A small network was shown many inputs. Here are its activations along a few directions, one row for each input.
Each table varies a few parts of the input and shows all the possible inputs, shuffled.
A made-up example of a description, with smaller parts first: one of 6 places along a line, together with either a single point or one of 11 places around a ring or (one of 2 separate values, together with one of 8 places around a ring).
Shared parts are said once, and a part with two or three values counts as separate values.

Other details of the inputs vary at random and push rows far along two fixed directions, the same in every table; ignore that.

A family of inputs:
x1: [-23 -13   2  14  -7  -2  10   9   0  23   0  14]
x2: [  1  31  -4   2  16 -18 -25 -12 -12 -11 -19 -33]
x3: [ 90 -59   1 -26  18  32   4   4  27  -9   5   0]
x4: [ 93 -52  -7   4   2  13   2  18  24 -23  27 -14]
x5: [-22   2  -2  18 -24  -2  12  17   8   6  20   9]
x6: [-23 -14   3   5 -14   2  11  -1  -8   7   1  25]
x7: [  7  34   4 -18  13  -3 -15 -22 -11 -26  -6 -22]
x8: [-23 -12   3  14 -12  -5  13  12 -11  14  12  16]
x9: [-28 -14   1  26 -21  -4   2   5  -2   5  10   9]
x10: [-18   2   0   5 -14  -5  20  23   2  13  21  17]
x11: [-29  -7   4   0 -23  13  10   1  17   9  -5  16]
x12: [-29 -16   2  18 -24   3   0  -7   1  -1   0  19]
x13: [-25 -17  -1  -3  10   8  11  -1  -1  27  -5  28]
x14: [ 90 -56   5 -15  -1  28   2   3  32 -17  -1  -3]
x15: [  6  41   7 -25  11  -5  -9 -15 -16 -21 -10 -17]
x16: [-31 -19  -2  12 -19   5   2  -4   8  11 -11  18]
x17: [-27 -16   0  21 -10  -4   7   4  -7  10  16  12]
x18: [  6  31  -4 -14  44 -15 -16  -8 -23   4 -13 -25]
x19: [  2  42   6 -13   4  -5 -21 -21  -9 -30 -12 -26]
x20: [-17   2  -2   5 -11   0  19  21  12  23  10  14]
x21: [ 10  47  -8  -7  14 -17 -17   0  -2 -12 -10 -34]
x22: [  5  34   0 -13  23 -12 -22 -23 -15 -10 -29 -19]
x23: [  2  30  -1  -7  20 -13 -24 -27 -21 -25 -14 -22]
x24: [-18   0  -7  -3   9   4  23  24   7  32  15  18]
Each input here is: one of 4 places along a line, together with either a single point or one of 5 places around a ring.
The inputs of x9 and x5 match in every part but the place on the line of 4. If x2 is changed in the same way as x9 into x5, which row does it become? -> x21

A family of inputs:
x25: [-38 -22   1   8 -12   9   5 -21   6   8  -1  27]
x26: [ 60 -34 -17  -4  17  -2  -6   8  -6 -14   2  -4]
x27: [-32 -15  -4   9 -30  13   6  -1   4 -12  18  14]
x28: [-16   0  -3 -12 -15   1  25   8  11  12   1  35]
x29: [ 65 -31 -10 -13  21   4   1  -4   6  -8 -11   5]
x30: [ 60 -23  -4 -18  13   9  -4  21  27  -9   9 -29]
x31: [-21  51  -6  21  19 -29 -30 -27 -24 -24  -3 -34]
x32: [-14  51   9  -3  21 -16 -25 -23 -20   0 -44 -27]
x33: [-28 -15   7  -4  14  14  23   5  -9  29  18  26]
x34: [-26  -5  -2  32 -34   1  11   3  11  -7  27   9]
x35: [-16  47  -5 -20  43 -13 -15  -8 -35   2  -3 -34]
x36: [-30 -19  -7   3   7   4  12  19   9  37   8   8]
x37: [ 70 -16   1 -18   8   9   1   6   7 -26   9   8]
x38: [-12  45  17 -13  22 -20 -23 -27 -42 -13 -25 -17]
x39: [-32  -7  11   5 -34   3  13  11 -10   2   3  12]
x40: [ 62 -17  12  16 -17  -5  -4  11   6 -25   8 -26]
x41: [-19  42   5  -7  16 -24 -25 -18 -44 -15 -25 -30]
x42: [-23   9   5  15 -12   0  22  26   9  23  36   4]
x43: [-26 -12   8   3 -25  17   7 -11   6 -10  20  28]
x44: [-13   5  -7   1 -17   5  16  17  24  19  -5  27]
x45: [-18  57   0 -21   7  -7 -22 -39 -10 -28 -16 -22]
x46: [-24  -7  -1  23   4  -6  16  18  -1  36  32   7]
x47: [-20   2   3  -7  -5  17  20  19  28  31   6  12]
x48: [ 61 -35 -21  -1  16  -6 -13  12  10  -7  -8 -11]
x49: [-26   1 -10  -1 -18  -1  20  20  -4   5  12  24]
x50: [-11  51   9  17  14 -37 -22 -13 -37 -10 -15 -36]
x51: [ 56 -26   5  -3 -13   3 -11   8  15 -22 -14 -26]
x52: [ 60 -21  -1 -19  15  17   4  16   8 -18  19 -23]
x53: [-33 -13  -8  13 -30   9   1   1  19  -4   6   7]
x54: [ 68  -7  -9  10  -2 -11  -1  19  12 -21  18 -13]
x55: [-47 -24  -5  17 -17   4   0  -8  -6   1  11  19]
x56: [-31 -19  14   5 -14   2  13  -8  -7  21 -15  25]
x57: [-10  56  -4 -18  37 -24 -15 -19 -38  -8 -16  -4]
x58: [-23  -8  18  -5 -31   6  19  -3   4  10  -8  20]
x59: [-22  -4   6 -18  -4  15  31  10  15  22  12  20]
x60: [ 65 -38   0 -21  33  18   5  -2  12   2   0 -10]
x61: [-19  41   2  -2  17 -28 -29 -14 -29  -8 -36 -36]
x62: [-21 -14  -1   3  10  16  14  13  19  44   1  16]
x63: [-23  -6 -10  11  -1   1  10  10  11  34 -11  32]
x64: [-32 -20  -4  22 -13  18  -2 -10  19  13  -7  19]
x65: [-20  -3  12 -13   0  19  28  13   3  15  24  24]
x66: [ -9  58  20 -22   6 -14 -17 -21 -32 -23 -17 -19]
x67: [ 63 -19  10  -5 -12  14  -9   0  23 -14 -20 -18]
x68: [ 47 -45 -13   9   7   7 -25  -9  16 -27  -6 -22]
x69: [-13  63 -16 -17  14 -29 -19   2 -11 -13 -19 -25]
x70: [-20  -9  -2  12 -29  23   2  -7  29   3   1  15]
x71: [-22  -3 -11  30  -8 -20  13  18  -6  25  19  22]
x72: [ 53 -41   4  -1  12  13 -18 -23   3 -31   6  -2]
Describe the family of inputs behind these rows. -> one of 2 separate values, together with one of 4 places along a line, together with either a single point or one of 5 places around a ring
The inputs of x63 and x44 match in every part but the choice among 2 separate values. If x46 is changed in the same way as x63 into x44, which row does it become? -> x42
The inputs of x54 and x71 match in every part but the choice among 2 separate values. If x58 is changed in the same way as x54 into x71, which row does it become? -> x56
Change only the choice among 2 separate values in x41. List by row number the other rows that result. -> x39
Change only the place on the line of 4 in x32. List by row number the other rows that result. -> x62, x63, x64
Which other rows agree with x27 in the choice among 2 separate values and the place on the line of 4? List them by row number. -> x34, x43, x45, x53, x70
